Each row below holds a small network's activations on one input, seen along a few directions.
In each table, some parts of the input vary, and every possible input appears once, in random order.
Descriptions start from the smaller parts, as in this example, which fits no table here: one of 5 places around a ring, together with either a single point or (one of 2 separate values, together with one of 4 places along a line) or one of 11 places along a line.
Shared parts are said once, and a part with two or three values counts as separate values.

Other details of the inputs shift rows strongly along two fixed directions, in all tables alike. That doesn't count.

Table:
x1: [-15 -25 -41  49  21   4  13  38  29  -8   9 -36   6]
x2: [ -2  12   4 -12   5  -1 -17  -1   2  15  -5   6  -9]
x3: [ -2 -32  22 -33  -4  -3  12 -67 -19 -56   5   0  26]
x4: [  2   5   1 -10   0   1 -15   5  -6  17  -2  15  -7]
x5: [-15 -15  52  -8 -19   6  50 -55 -46 -54  -6  -8  23]
x6: [  6  14  -3 -10  -7  -4  -9   8  -3   8 -15   4 -13]
x7: [  8  13  10  -9  -6  -5  -8   3   8  14   4  10 -10]
x8: [ 12  21  -6 -10  -7   2  -7   1   0  13  -4   8  -1]
x9: [  4   7  -1 -13   0   5 -14   7  -5  17  -5  16   0]
x10: [  3 -39  23 -27  -3  -8  10 -63 -29 -55  10   7  26]
x11: [ 10  14   5  -5  -4  -8 -10   2   2  15   3  11 -10]
x12: [  4  13   4  -9  -4  -7 -11   5   2   8 -14   1 -15]
x13: [10 21 -5 -8 -6 -3 -8 -1  0 14 -2  8 -7]
x14: [12 12  1 -5 -5 -8 -8  2 -2 16  2 12 -8]
x15: [ -9 -23 -42  53  19   7  14  35  29  -2  25 -24  13]
x16: [-13  34  35  12 -10  13  25   1 -15  22  -3   1  -7]
x17: [  5  19   6 -11  -4  -3  -8  -2  11  12   0   4 -11]
x18: [ 11   9   0 -10 -10   0 -10  14  -6  10 -13  10  -7]
x19: [-18 -33 -37  48  29   8   7  35  27   2  22 -24  12]
x20: [10 19 -3 -8 -4 -6 -8 -1  0 15 -1  5 -8]
x21: [ -2   5  12 -14   3   1 -15   4   6  16  -1  12 -10]
x22: [-21 -26 -44  46  29  14   8  32  30  -1  17 -29  13]
x23: [ -7 -23 -43  51  19  10  15  37  29  -3  23 -23  19]
x24: [  0  11  -1 -12   4  -1 -16   0  -1  17  -6   6  -7]
x25: [  8  20   1  -7  -2  -6 -10  -2   5  15  -1   4 -10]
x26: [  5   6  12 -11  -7  -5 -11  11   4   9  -9   6 -16]
x27: [  7   7   8  -7  -5  -9 -12  10  -2   9  -9   7 -16]
x28: [  8   6   3  -7  -7  -9 -11  11  -6  11 -10   8 -13]
x29: [  8  15  -4 -12  -9   1  -9  10  -2   8 -18   5  -6]
x30: [-17 -67 -18  28  13   2  40 -28  12 -81  20 -42  40]
x31: [  2  13  -4 -15   0   7 -14   3  -1  16  -9   9  -1]
x32: [-21 -19  51 -10  -9  12  46 -63 -45 -48   3  -2  29]
x33: [  8   8   1  -7  -9  -6 -10  11  -6  10 -11  10 -12]
Description of these inputs: one of 3 separate values, together with either a single point or (one of 2 separate values, together with one of 5 places along a line).
Question: The inputs of x15 and x33 match in every part but the choice among 3 separate values. If x13 is changed in the same way as x15 into x33, which row does it become?
Answer: x6
Question: Change only the choice among 2 separate values in x31. List by row number the other rows that result.
Answer: x9

Table:
x34: [-30 -66  -5  32  22  21  43 -20   8 -72  21 -41  42]
x35: [ 13  16  10 -32  -5 -11 -36   4 -17  24 -17  25 -23]
x36: [ -6 -14 -45  40  23  10 -10  54  24  22   9  -9   8]
x37: [-14 -15 -33  33  23   6 -15  48  52  11  12 -21 -11]
x38: [ 22  28  19 -21 -35 -16  -6  25 -22   6 -40  12 -33]
x39: [-20 -49 -18  46  17   6  50 -33  -1 -64  36 -43  45]
x40: [ 13  18  14 -28  -9 -17 -36  -2  -7  24  -9  26 -28]
x41: [  4  41  38 -25  -9   1 -13  -7   6  26 -13  13 -21]
x42: [ -1  -3 -26  54  -7  -7  13  69  30   1  -8 -30 -24]
x43: [  0  30  37 -17 -12  -5 -10   2 -15  30  -4  30 -24]
x44: [ 27  44   5 -17 -40 -12   0  14 -19   8 -40  11 -25]
x45: [ -3  32  26 -23  -7   5 -12   0 -24  32 -27  16 -16]
x46: [-18   3 -16  56  24   5   8  42  31  26  16 -26  -6]
x47: [ -3  30  36 -16 -10  -6 -15  -2 -16  29 -10  21 -29]
x48: [-19  15 -23  43  20  21  11  41  43  20  14 -33  -1]
x49: [ -4  36  30 -29  -9  14 -15   2 -11  26 -28  16 -11]
x50: [-19  -5 -23  50  17  26  12  54  17  32  10 -13  10]
x51: [ 18 -48  20 -41 -15  -7   8 -64 -40 -60  10  21  31]
x52: [-19  11 -27  49  23  12  14  39  30  26  14 -33  -6]
x53: [-32  -8 -16  41  24  17   9  53  27  23   4 -27  -7]
x54: [ -7  29  37 -26 -12  -3 -11  -2  -6  29 -14  16 -29]
x55: [  9 -46  19 -44  -6 -14   5 -70 -38 -65  -3   8  21]
x56: [ -8   0 -48  33  21   3  -5  41  44  19  15 -28  -2]
x57: [ 21  25  12 -31  -5 -19 -30  -9   2  26 -12  18 -26]
x58: [  0  46  22 -28 -12  14 -10  -6  -5  25 -22  16 -14]
x59: [ -5 -18  28 -34 -16   3  33 -80 -39 -58  -4   1  31]
x60: [ 14  35  -1 -40 -11   2 -30  -6   4  20 -21  22 -14]
x61: [ -9 -81 -30  31  22   1  28 -16   1 -71  32 -23  45]
x62: [ -4  -1 -49  37  24   1  -6  39  39  20  15 -27  -5]
x63: [ 23  34  13 -19 -38 -12  -6  23 -25   9 -46  11 -22]
x64: [ 21  15  16 -30 -15  -9 -29   2  -5  29  -1  36 -21]
x65: [  5  -4 -48  40  15   8  -2  44  37  25  28 -14   5]
x66: [-13 -11 -43  30  24  17 -15  51  40  14  -2 -22   5]
x67: [ -3  -9 -38  44  25  -7 -11  42  40  20  17 -21  -6]
x68: [  8  40  19 -19 -18  11  -3  -3 -20  37  -9  30  -9]
x69: [ -6  32  27 -28 -10   7 -10   1 -18  31 -27  15 -14]
x70: [  1  37  35 -24 -10  -7  -8  -8  -2  31 -13  12 -23]
x71: [ -3   0 -49  41  21   0  -9  40  34  20  19 -24  -2]
x72: [-14 -76 -37  28  23   3  27 -24   1 -69  16 -36  47]
x73: [ -6 -64 -44  34  18   4  34 -27   4 -70  32 -21  53]
x74: [ 32  39  21 -15 -37 -25  -3  14  -8   9 -31   8 -32]
x75: [  0  27  33 -21  -8   1 -11   8 -24  31 -12  29 -18]
x76: [  2  46  24 -27 -13   0  -5  -9  -7  31 -11  10 -19]
x77: [  1   0 -49  41  21   2  -4  44  35  20  25 -15   3]
x78: [ -3  28  32 -20  -7   0 -15   4 -25  30 -17  20 -23]
x79: [  4  37  35 -19  -7  -8  -9  -9  -7  32 -13  14 -26]
x80: [ 12  17  14 -33  -7 -16 -33  -3  -3  24 -13  22 -32]
x81: [ 17 -22  13 -48 -14 -10   7 -80 -17 -70   6   1  32]
x82: [ -2 -19  27 -28 -13   1  31 -82 -44 -58  -4   2  28]
x83: [  4  27  37 -18 -17   1  -9   2 -13  35  -1  31 -22]
x84: [ -4  32  40 -27 -11   5 -16  -2   1  23 -14  16 -27]
x85: [ 15  31  -4 -34  -8  -6 -27  -8  -9  26 -21  22 -19]
x86: [  6 -45  20 -49 -10 -12   5 -68 -33 -66  -3   7  24]
x87: [-18 -79 -26  26  18  -5  26 -26  18 -73  30 -36  35]
x88: [ 10  19  13 -43  -6  -2 -36   6   1  18 -21  22 -21]
x89: [ -3 -17 -45  39  18  15  -7  54  26  25  11  -8  10]
x90: [ 13  35  35 -17 -15  -2  -5  -4  -9  37   0  27 -15]
x91: [-20   8 -31  54  19  20  15  46  21  27  14 -14   5]
x92: [ -6  -6 -35  34  25   2 -11  43  56  13  12 -24  -4]
x93: [  6 -48 -30  46 -13 -10  58 -12   1 -87  13 -51  36]
x94: [ 17  27  13 -36  -8 -18 -29  -7   7  26 -12  18 -22]
x95: [  1  33  26 -19 -10   5 -10   5 -27  33 -18  28  -8]
x96: [ 24  29  -3 -31 -16   0 -23  -3 -10  30  -8  36  -9]
x97: [ 12 -39  12 -38 -11 -11   2 -71 -46 -63  -5  10  34]
x98: [  2 -37  42 -30 -16   3  29 -65 -49 -54   9  15  31]
x99: [ -7 -35  41 -32  -8  -3  26 -71 -47 -60  -4   3  20]
x100: [-29  -6 -13  50  24   9   9  46  31  23  11 -25 -16]
x101: [  5 -12 -37  43  19   2  -5  45  43  25  26 -11   1]
x102: [ -4 -28  35 -26 -12   0  23 -72 -54 -57  -6   4  34]
x103: [-25 -53 -23  47  18  13  49 -31  -7 -64  25 -37  47]
x104: [  1  -9 -37  44  24  -5  -7  45  41  20  23 -12  -1]
x105: [ 16  32  -4 -29 -10  -7 -30  -6 -13  26 -17  26 -16]
x106: [ 15 -43  23 -36 -13 -20   6 -71 -32 -65  14  20  24]
x107: [-13  -4 -53  33  21  10  -5  43  39  19   5 -21   0]
x108: [-16 -14 -45  31  23   9 -11  51  33  20  -1 -22   3]
x109: [ 11 -17  33 -27 -21  -1  36 -77 -41 -52  19  10  36]
x110: [-17 -58  -6  48  19   1  52 -27   5 -63  39 -31  46]
x111: [  9  47  24 -19 -13  -2  -5  -5 -16  33  -1  22 -13]
Question: The inputs of x103 and x78 match in every part but one. If x58 is changed in the same way as x103 into x78, which row does it become?
Answer: x34
Question: The inputs of x57 and x55 match in every part but one. If x104 is changed in the same way as x57 into x55, which row does it become?
Answer: x61
Question: Describe the family of inputs behind these rows.
Answer: one of 6 places around a ring, together with either a single point or (one of 2 separate values, together with one of 6 places along a line)
Question: Change only the place on the line of 6 in x54. List by row number the other rows that result.
Answer: x43, x47, x83, x84, x100
Question: List by row number the other rows that have the place on the ring of 6 in common with x65.
Answer: x39, x48, x52, x56, x62, x71, x76, x77, x81, x93, x109, x111
Question: Change only the choice among 2 separate values in x67. List by row number the other rows that result.
Answer: x46

Table:
x112: [-33  -7 -14  41  23  18  10  41   4  15  -8 -24   0]
x113: [ 22  12  -5 -21  -3 -15 -21 -12  -4  16  12  21  -4]
x114: [ -7 -34  38 -33 -15  11  34 -71 -49 -68  -8   1  42]
x115: [ 36  33 -11  -7 -31 -22   6   1 -15  -2 -18   3 -11]
x116: [ 15   2  13 -28  -4  -8 -25  -3  10   6  -8  12  -9]
x117: [ 22  16  -2 -20  -1 -17 -23 -18   4  16   7  15  -3]
x118: [ 16  16 -17 -25   0  -4 -23 -12 -12  17  -5  19   7]
x119: [  1 -12 -48  33  19   0  -7  29  23  21  24  -4   7]
x120: [-10 -22 -25  31  28  -7 -17  35  33   8   5 -22 -11]
x121: [-18  21  30 -14  -2  -2   2  -9  -9   9 -17  -2 -23]
x122: [  1 -14 -35  30  17   4 -10  38  35  10  23  -6   2]
x123: [-11  23  31 -20  -9   8   6  -6   0  10 -13   1 -14]
x124: [ 27  19   4 -14 -37 -14   3  16  -9 -10 -32  -1 -16]
x125: [ 14  21 -10 -26  -3 -12 -22 -22   6  13   4   9  -8]
x126: [ -3  14  35 -13 -12   5   4   3 -11  13  -5  11  -9]
x127: [  9   2  -2 -33  -3   5 -25   2  -7   8 -20  16   1]
x128: [ 32  28  -3  -9 -36 -14   4   9  -9 -10 -24   6 -13]
x129: [  7  -4   9 -23   0 -15 -27  -1  -8   7  -7  15 -20]
x130: [ -5 -11 -47  25  20  14 -12  37  26  11   6  -8  14]
x131: [-13   9  29  -6  -6   1   1   0 -26  15 -14  13 -17]
x132: [-19  14 -21  42  19  12  20  19  27  21  19 -27  -1]
x133: [-22 -62   7  25   3  15  51 -29 -13 -65  20 -22  43]
x134: [-18 -17 -32  24  25  -2 -16  30  35   5   2 -27 -16]
x135: [  1  -1  -3 -27   4  -4 -30  -1 -17   7 -24  13  -9]
x136: [-28  -6   0  46  23   4  11  36  21  13   2 -28  -9]
x137: [  0  20  22  -7 -14  11   6  -4 -16  17  -1  22  -4]
x138: [ 16   5  -4 -23  -9  -3 -20  -3  -4  11   0  29  -4]
x139: [-13 -28 -34  30  23   0 -13  41  20  11   5 -10  -9]
x140: [ 19  11   5 -23  -4 -10 -24  -9  10   7   1  18  -5]
x141: [  4  25  15  -3  -9   4   8 -12 -22  25   5  19  -3]
x142: [ 2 27 31 -7 -8  3  3 -9 -3 13 -2 11 -5]
x143: [ 14  -2   9 -29  -7  -7 -23   2   1   7  -3  18 -10]
x144: [ -3  26  16 -12  -8  17   3  -4 -19  15 -12  15   4]
x145: [  7   7   5 -34  -5  -4 -23  -8  13   4 -11   7 -15]
x146: [ 20  17   3  -8 -30 -24  -1  13 -19 -11 -36  -4 -25]
x147: [-16   2  -9  45  12  16  17  38  22  16  20 -13   3]
x148: [-22 -42   1  23   8  13  51 -45   3 -70  26 -32  40]
x149: [ 11  16  -2 -29  -6  -4 -23 -14  12   5  -2  12 -10]
x150: [-20 -55  15  24   9   7  48 -34   1 -68  20 -33  42]
x151: [-15 -43 -14  29  13  15  49 -46 -22 -58  24 -26  56]
x152: [ -6 -26 -33  24  16   8  -8  44  29  12   9  -7   1]
x153: [ -9 -40  49 -23 -11  -9  32 -74 -50 -70   4   1  23]
x154: [  7  31  23  -4  -4  -4   5 -18  -9  22   4   8  -4]
x155: [-12   6 -17  49  16  10  18  29  16  24  27 -16   3]
Question: The inputs of x139 and x119 match in every part but one. If x112 is changed in the same way as x139 into x119, which row does it become?
Answer: x151
Question: Describe the family of inputs behind these rows.
Answer: one of 4 places along a line, together with either a single point or (one of 2 separate values, together with one of 5 places along a line)
Question: Change only the choice among 2 separate values in x116. List by row number the other rows that result.
Answer: x150
Question: List by row number the other rows that have the place on the line of 4 in common with x128.
Answer: x122, x130, x137, x138, x140, x142, x144, x147, x148, x149
